These are the activations of a small neural network, seen along a few directions. Each row is one input.
Each table varies a few parts of the input and shows all the possible inputs, shuffled.
Descriptions start from the smaller parts, as in this example, which fits no table here: one of 6 places along a line, together with either a single point or one of 9 places around a ring or (one of 3 separate values, together with one of 5 places around a ring).
Shared parts are said once, and a part with two or three values counts as separate values.
In the rows, 128 means zero.

Other details of the inputs vary at random and push rows far along two fixed directions, the same in every table; ignore that.

Table:
x1: [ 76 126  88 150 146  92 117  70 124 153 153  85 105  76]
x2: [192 118 190 149 119 156 185 172 147 159 126 180 144 132]
x3: [180 136 159 120  94 183 156 164 148 113 102 189 144 176]
x4: [ 97  88 162 147 166  91 113 157 180  93 107 107 152 150]
x5: [ 76 155  96 101 137 104  56 118  70 138 138  82 108  96]
x6: [159 160 130 164  92 152 157  77  88 174 146 181  81  67]
x7: [112 103 151 105 160 103  98 178 147  93  85  86 157 168]
x8: [211 152 100 124 115 136 157  77  53 124 116 170  32 116]
x9: [ 92  87 144 133 146 120 156 153 176 109 121  75 190 141]
x10: [ 65 134 100 148 138  81 106  71 115 141 133  94  96  85]
x11: [158 174 118 131  82 163 124  92  63 140 117 186  71  96]
x12: [ 98  88 142 143 158 108 149 147 198 125 131  85 175 150]
x13: [151 163 116 141  75 176 132  77  72 121 137 191  95  80]
x14: [186 119 191 140 109 169 192 178 127 144 117 171 159 125]
x15: [ 74  97 146 136 137 114 151 153 174 113 119  86 192 157]
x16: [110  82 138 120 152 118 148 176 162 112 145  70 199 131]
x17: [116  82 146 136 173  95 139 175 179 132 147  84 174 133]
x18: [149 171 113 157  89 152 147  68 104 167 144 199  77  92]
x19: [ 80  95 155 131 141 110 144 154 168  96 102  87 179 151]
x20: [112  81 164 137 169  93 142 184 153 123 130  76 177 119]
x21: [ 86 123  84 135 151  92 114  83 115 163 163  80 108  74]
x22: [177 125 193 157 112 159 158 163 143 110  99 203 137 143]
x23: [107 108 157 117 170  91  83 184 165 109 110 102 148 169]
x24: [168 135 165 142  92 174 184 146 171 129 120 193 158 162]
x25: [198 142 151 107 103 179 139 165 155 122 110 190 145 185]
x26: [ 92 142  90 112 146  89  64  94  85 127 114  87  88 102]
x27: [145  76 123  96 172  97 151 153 143  62  92  66 131 189]
x28: [189 119 194 147 117 160 188 177 133 153 117 176 150 126]
x29: [ 72 125 107 151 141  90 120  79  98 144 135  77 108  62]
x30: [ 88 121  97 130 141  99 115 103  77 139 160  66 126  51]
x31: [ 70 125 103 144 134 100 123  80  91 136 136  72 117  61]
x32: [188 144 188 127 116 160 128 191 128 127 103 198 133 162]
x33: [ 76 155  73  90 128 119  58 109  87 135 153  82 121 110]
x34: [201 141 153 116 111 171 134 165 162 131 112 195 134 189]
x35: [ 80 138  89 128 143  85  76  84 107 132 124  95  78 104]
x36: [104 112 130  99 155 115  90 175 176  99 126  96 172 180]
x37: [156 173 108 121  73 175 125  87  68 135 125 183  80 102]
x38: [ 99 103 127 109 149 113 113 157 187  97 110  94 161 183]
x39: [169 186  95 120  91 168  95  94  90 157 159 197  80 115]
x40: [178 159  99 141  92 166 151  90  92 176 187 175 104  71]
x41: [173 179  91 106  78 179 110  88  71 140 132 181  89 113]
x42: [184 154 161 102 101 183 128 188 147 141 133 191 156 180]
x43: [163 184 121 120  88 165 101 109  52 143 133 188  82  93]
x44: [165 190 123 121  95 155  90 115  67 176 148 192  72 102]
x45: [183 135 185 138 111 158 151 173 139 124  87 196 122 164]
x46: [191 145 170 126 121 162 125 181 154 135 121 206 129 176]
x47: [ 77  99 142 137 141 109 149 148 189 120 128  91 188 162]
x48: [ 75 131  73 138 138 103  85  65 129 117 154 102 106  97]
x49: [103 102 129 118 158 106 108 156 194 106 111  99 151 186]
x50: [117 103 136 111 171  95  92 167 181 111 102 100 144 183]
x51: [ 66 138  75 139 132  98 108  61 133 140 150  94 109 100]
x52: [ 90  85 157 134 146 116 155 158 164 106 113  73 186 134]
x53: [ 97  90 147 145 168  96 114 152 193  95 116 112 155 158]
x54: [130 115  68 114 169  68 113  70  91 107 123  74  47 123]
x55: [163 185  98 109  78 181 102 100  68 140 149 187  95 107]
x56: [ 52 135 105 147 125  94 118  80  89 140 134  83 119  76]
x57: [155 167  99 141  78 175 130  67  98 131 154 198  95  93]
x58: [171 177 104 107  78 175 110  93  59 137 124 179  85 106]
x59: [236 113 146 123 141 143 185 150 149 108 104 182  88 197]
x60: [ 82  96 165 140 150  99 143 158 163 101  94  89 170 145]
x61: [211 155  70 108 102 157 160  63  78 120 140 169  50 133]
x62: [ 83 126  72 119 134 111 120  78 113 150 170  71 130  77]
x63: [180 150 178 103  98 184 129 198 120 132 117 184 156 168]
x64: [101  82 153 120 152 116 152 171 155 116 123  68 189 132]
x65: [ 80 139  75 125 145  91  76  79 120 134 133 100  80 113]
x66: [100 115 164 108 166  98  83 199 146 122 107  92 159 164]
x67: [187 152 173 118 119 165 121 192 149 154 127 201 134 177]
x68: [163 132 182 164 107 155 184 154 168 156 123 201 146 158]
x69: [ 58 138  79 146 128  97 113  65 128 154 159  92 118  98]
x70: [100 108 147  99 152 116  91 185 149  90 109  90 172 167]
x71: [ 91 124  70 121 135 109 115  88 108 144 184  70 136  69]
x72: [160 131 200 165 102 153 186 164 141 148 105 193 149 143]
x73: [208 153  74 106  99 162 162  69  63 113 131 164  54 128]
x74: [ 94  89 140 134 150 115 154 148 191 116 130  80 186 147]
x75: [192 121 165 140 112 172 187 163 165 158 143 180 158 146]
x76: [ 94 120  96 139 150  85 108  98  97 154 168  76 112  58]
x77: [ 82 157  70 100 141 107  51 103 109 152 163  91 107 118]
x78: [ 81  97 141 129 140 115 145 149 179  99 110  88 183 159]
x79: [ 80 123  75 118 130 116 122  84  98 143 161  66 134  72]
x80: [201 138 178 125 118 155 132 174 144 132  95 196 121 174]
x81: [134 170 123 149  65 170 160  78  70 159 143 180 107  81]
x82: [147  77 134 105 181  86 150 158 139  67  84  69 122 183]
x83: [ 58 134 104 155 135  80 112  75 110 155 142  92 105  84]
x84: [ 91  90 139 128 147 120 122 153 176  76 113  97 180 156]
x85: [ 84  96 168 147 157  89 140 157 170 110  94  95 161 146]
x86: [236 115 136 117 133 153 186 145 154 104 111 177  99 203]
x87: [ 69 128  98 139 135 100  89  80  91 103 128  93 107  75]
x88: [ 86 120  87 121 132 110 116  98  82 134 168  63 136  57]
Description of these inputs: one of 8 places around a ring, together with either a single point or one of 10 places along a line.
Q: Changing only the place on the ring of 8 turns x17 into x88. The same change can be made to x1. Which row results?
A: x52
Q: Changing only the place on the ring of 8 turns x32 into x39. The same change can be made to x20. Which row results?
A: x40
Q: Changing only the place on the ring of 8 turns x87 into x13. The same change can be made to x7. Which row results?
A: x58
Q: Which other rows agree with x76 in the place on the ring of 8? List them by row number.
A: x2, x4, x6, x10, x23, x35, x44, x54, x80, x83

Table:
x89: [158 150 163 154  90 167 158 138 122 145 151 194 141  99]
x90: [106  92 165 123 152 135 115 199 184 107 128 117 178 150]
x91: [119  88 182 142 163  98 165 190 148 117 117  98 168 160]
x92: [ 92 150  92 133 129  94  82  69 108 139 121 121  68 109]
x93: [146 153 154 149  83 169 184 125 105 146 134 185 132 137]
x94: [ 94 165  65  94 111 117  83  91  82 140 153 102 111 124]
x95: [190 129 128 124 106 179 159 131 120 112 134 186  97 134]
x96: [163 145 139 137  77 174 177 124 123 154 117 179 137 121]
x97: [117  91 170 135 147 125 126 175 185 117 118 109 204 142]
x98: [ 34  94 108 116 180  77  67 134 161 107 147  26 173 110]
x99: [197 148 153 128 109 165 145 148  98 149 117 171 106 124]
x100: [110 160  64 110 133  97  73  85 105 148 161 118  88 128]
x101: [119  91 150 124 164 119 131 180 204 119 120 117 147 181]
x102: [160 165 148 122  90 177 147 130 108 137 104 188 120 145]
x103: [ 60  86 107 104 195  63  91 139 140 116 134   4 148 118]
x104: [106 108 176 127 154 121 104 189 172  99 101 123 181 159]
x105: [ 97 129  83 146 131 101 134  65  82 109 154 106  92  95]
x106: [ 93  96 182 154 148 113 141 185 169 107 131 119 193 151]
x107: [157 159 155 127  79 170 144 128 108 134  95 189 111 145]
x108: [110  89 167 142 142 118 134 183 187 115 114 114 198 135]
x109: [ 88 156  79 116 113 129  96  79  93 141 132  94 103 102]
x110: [104 146  78 127 137 113  99  68 121 153 159 107  89  99]
x111: [199 136 132 126 106 176 163 119 120 116 136 178 112 133]
x112: [ 82 144  91 156 133  93 121  67 105 150 160 118  89 101]
x113: [190 146 139 128 109 164 149 122 108 104 107 192 100 142]
x114: [104 142 106 120 131  95  90  93  67 136 114  99  74  87]
x115: [175 160 146 138 112 156 136 123 131 145 113 204  97 148]
x116: [205 150 118 109 102 160 137 135 105 111 138 190 111 162]
x117: [171 149 148 154 103 151 174 119 142 158 144 194 110 130]
x118: [192 134 151 139 102 155 174 141 105 159 119 172 120 103]
x119: [112 102 156 111 143 137 145 174 181 115 114  94 185 176]
x120: [143  88 147 121 160 121 134 170 177  77  98 101 157 181]
x121: [171 147 142 130  82 180 169 116 121 155 121 174 143 127]
x122: [114 122  68 133 125 107 127  63  99 117 137 100  98  78]
x123: [ 18  96 103 120 165  65 117 120 156 112 133  15 167 127]
x124: [131  87 161 123 153 106 131 167 169  67  78 112 145 184]
x125: [114 103 169 130 150 128 105 191 180 106 111 112 184 157]
x126: [121 124  71 126 130 113 120  55  98 119 141  95 104  85]
x127: [122 153  78  97 136  99  81 109  64 145 155  96  94 107]
x128: [ 99 136  76 143 128  99 114  65 123 158 143 112  94  85]
x129: [132 100 176 115 170 106 129 194 151 108  87 101 156 168]
x130: [106 130  79 135 129 104 135  64  95 113 155 100  94  84]
x131: [159 155 168 142  88 165 118 140 111 130 111 204 119 119]
x132: [106 138  79 136 132 105 107  57 121 160 147 107 100  91]
x133: [103 151  78 132 135 109  85  72 116 149 141 110  80 106]
x134: [177 166 139 118  92 168 109 156 108 139 151 201 138 138]
x135: [127  89 177 132 161 101 167 190 161 120 118  91 169 149]
x136: [143  82 169 123 162 110 151 180 164 126 104  87 179 151]
x137: [188 137 149 121 112 172 155 157 102 151 133 175 100 118]
x138: [ 79 144  75 109 115 136 105  87  97 142 148  99  97  96]
Q: Changing only one part turns x130 into x117. The same change can be made to x95. Which row results?
A: x101
Q: What do these inputs look like to the network?
A: one of 5 separate values, together with either a single point or one of 9 places along a line
Q: Start at x93 and move only the place on the line of 9, one step at a time. The first step leads to x123. Which rows follow, in order?
A: x96, x121, x119, x138, x109, x102, x107
Q: Start at x106 and move only the place on the line of 9, one step at a time. The first step leads to x89. Which rows follow, in order?
A: x108, x97, x98, x90, x125, x104, x131
Q: Which other rows agree with x135 in the choice among 5 separate values? List them by row number.
A: x91, x99, x103, x114, x118, x127, x129, x136, x137

Table:
x139: [ 72 101 157 131 152  90 113 165 147 119 120  82 174 128]
x140: [118 134 143 137 116 146 141 135 161 140 139 143 147 135]
x141: [ 82 146  84 126 118 119  99  86  84 157 162  92 103  61]
x142: [ 91 114 104 131 139 107 120 112 147 136 143  84 152 117]
x143: [184 174 104 122  76 177 141  95  90 147 135 197  96 125]
x144: [160 103 174 139 141 131 186 171 160 130 105 133 150 146]
x145: [112 108 189 144 131 125 145 189 161 112 109 132 189 162]
x146: [155 122 156 151 111 154 171 136 123 109 129 165 143 125]
x147: [ 79 110  83 122 162  78  85  95 132 102 142  75 110 116]
x148: [ 71 108  81 107 176  67  77 119 137 114 146  41 136 130]
x149: [167 107 188 121 145 149 144 220 187 115 116 156 170 197]
x150: [109 140 131 125 124 123 100 133 135 122 110 134 131 145]
x151: [103  95 123 104 176  85 100 163 156 107 125  59 164 157]
x152: [109 132 117 111 128 133 110 136 140 120 122 123 130 149]
x153: [136 126 129 128 122 132 144 136 126 142 138 118 151 110]
x154: [ 74 104 134 122 178  74  76 164 162 110 120  70 154 152]
x155: [ 62 149  91 131 129  94  83  83  87 155 147  83 111  56]
x156: [170 132 157 153 113 152 190 125 155 141 119 177 125 146]
x157: [ 66  89  99 121 181  60 110 122 162 100 113  44 128 161]
x158: [173 161 125 155  84 175 161  77 113 144 148 205  98  92]
x159: [156 167 134 134 100 149 112 120 108 149 135 194 101 125]
x160: [220 145 157 133 105 164 174 139 106 144 120 199  92 141]
x161: [169 138 138 110 105 161 144 140 128 124 115 159 136 155]
x162: [142 141 149 125 131 127 105 152 120 136 121 146 128 133]
x163: [140 128 169 132 129 137 124 176 167 120 103 164 155 180]
x164: [137 133 130 115 136 137 108 150 121 132 136 128 123 133]
x165: [132  83 159 116 171  96 144 177 165 100  94  82 150 177]
x166: [ 95 103 121 134 153  90 148 118 120 123 127  78 126 110]
x167: [ 94 103 135 103 166 108  98 169 148 109 119  72 153 153]
x168: [ 65  91 142 119 160  96 121 169 155 114 132  62 174 133]
x169: [ 95 143  65 102 140 101  81  76  76 133 149  72  99  88]
x170: [ 79 149  39 127 131  97  76  34  79 121 155  95  63  73]
x171: [ 56 147  85 140 125  98  78  68 103 156 150  92 110  70]
x172: [ 83 105 128 102 153 113 102 158 158 102 110  76 155 161]
x173: [138 123 120 128 128 121 145 115 132 118 108 128 106 153]
x174: [156 164 106 133  81 156 149  84  62 160 161 167 103  71]
x175: [160 108 185 120 141 150 146 212 194 112 114 161 170 204]
x176: [ 75 116 112 124 143 114 106 122 136 145 143  81 142 103]
x177: [110  87 134 115 170  96 108 154 151  87 111  74 147 144]
x178: [ 45 120 101 126 143  96 104 109 111 121 151  60 139 102]
x179: [121 172  52 118 104 130  98  49  72 148 159 137  76  91]
x180: [199 146 153 138  84 186 174 134 122 163 138 202 139 120]
x181: [164  85 200 141 140 144 184 203 178  95 108 150 186 162]
x182: [185 142 138 129  94 173 147 119 111 114 114 187 107 132]
x183: [178 163 101 135 105 141 140  77  73 156 146 175  56 101]
x184: [ 61 168  59 117 118 102  55  49  60 139 136  91  76  68]
x185: [109 110 111 117 150  95 124 116 120 112 107  75 111 134]
x186: [175 104 176 118 140 140 155 202 192 110 114 157 178 207]
x187: [137 150  86 128 104 140 116  73  95 118 133 152  82 103]
x188: [172 166 123 145  72 175 167  99  72 150 152 189 118 100]
x189: [157 147 161 123 109 154 122 155 119 131 102 168 133 142]
x190: [203 152 132 137  99 167 143 117 102 132 141 208  88 116]
x191: [ 63  78 113 132 184  67 126 124 161 123 117  34 147 125]
x192: [ 77 111  87 113 154  80 108  90 117 109 112  54 103 125]
x193: [115 109 143 131 138 121 146 144 183 123 130 111 179 156]
x194: [162 108 190 111 134 161 149 216 176 106  93 145 176 195]
x195: [156 118 132 127 140 127 122 139 125 111 127 133 120 127]
x196: [145 119 127 123 129 135 124 128 121 102 112 126 121 129]
x197: [179 155 125 156  90 166 177  84 101 167 136 192  84 100]
x198: [170 177 112 128  82 181 130 105  95 153 144 207  85 122]
x199: [159  90 200 147 141 136 206 191 173 104  99 143 175 187]
x200: [128 124 182 147 119 138 144 167 183 134 114 160 172 159]
x201: [ 76 119 113 131 138 115 110 122 148 139 144  89 143 115]
x202: [177 154 124 156  85 178 158  85 106 149 146 200  98  87]
x203: [116 120 108 140 131 125 125  92 121 133 140 117 119  83]
x204: [187 131 150 135 119 143 167 138 138 132 120 180 105 164]
x205: [118 112 124 140 138 117 133 123 130 119 134 103 133  95]
x206: [114 177  87 121 109 128  75  71  49 155 142 136  72  67]
x207: [162 169 141 147  78 173 135 105  92 179 139 204 108  83]
x208: [157 135 130 110 119 146 132 141 121 123 117 133 137 145]
Q: Changing only one part turns x150 into x187. The same change can be made to x162. Which row results?
A: x195
Q: Changing only one part turns x146 into x199. The same change can be made to x202. Which row results?
A: x197
Q: What do these inputs look like to the network?
A: one of 5 places along a line, together with either one of 6 places along a line or one of 8 places around a ring
Q: Change only the place on the line of 5 in x158. List by row number the other rows that result.
A: x140, x156, x193, x200
Q: Start at x188 and move only the place on the line of 6, one step at a time. The first step leads to x174. Which rows follow, in order?
A: x153, x180, x142, x193
Q: Change only the place on the line of 5 in x148. List by row number the other rows that result.
A: x149, x154, x183, x190
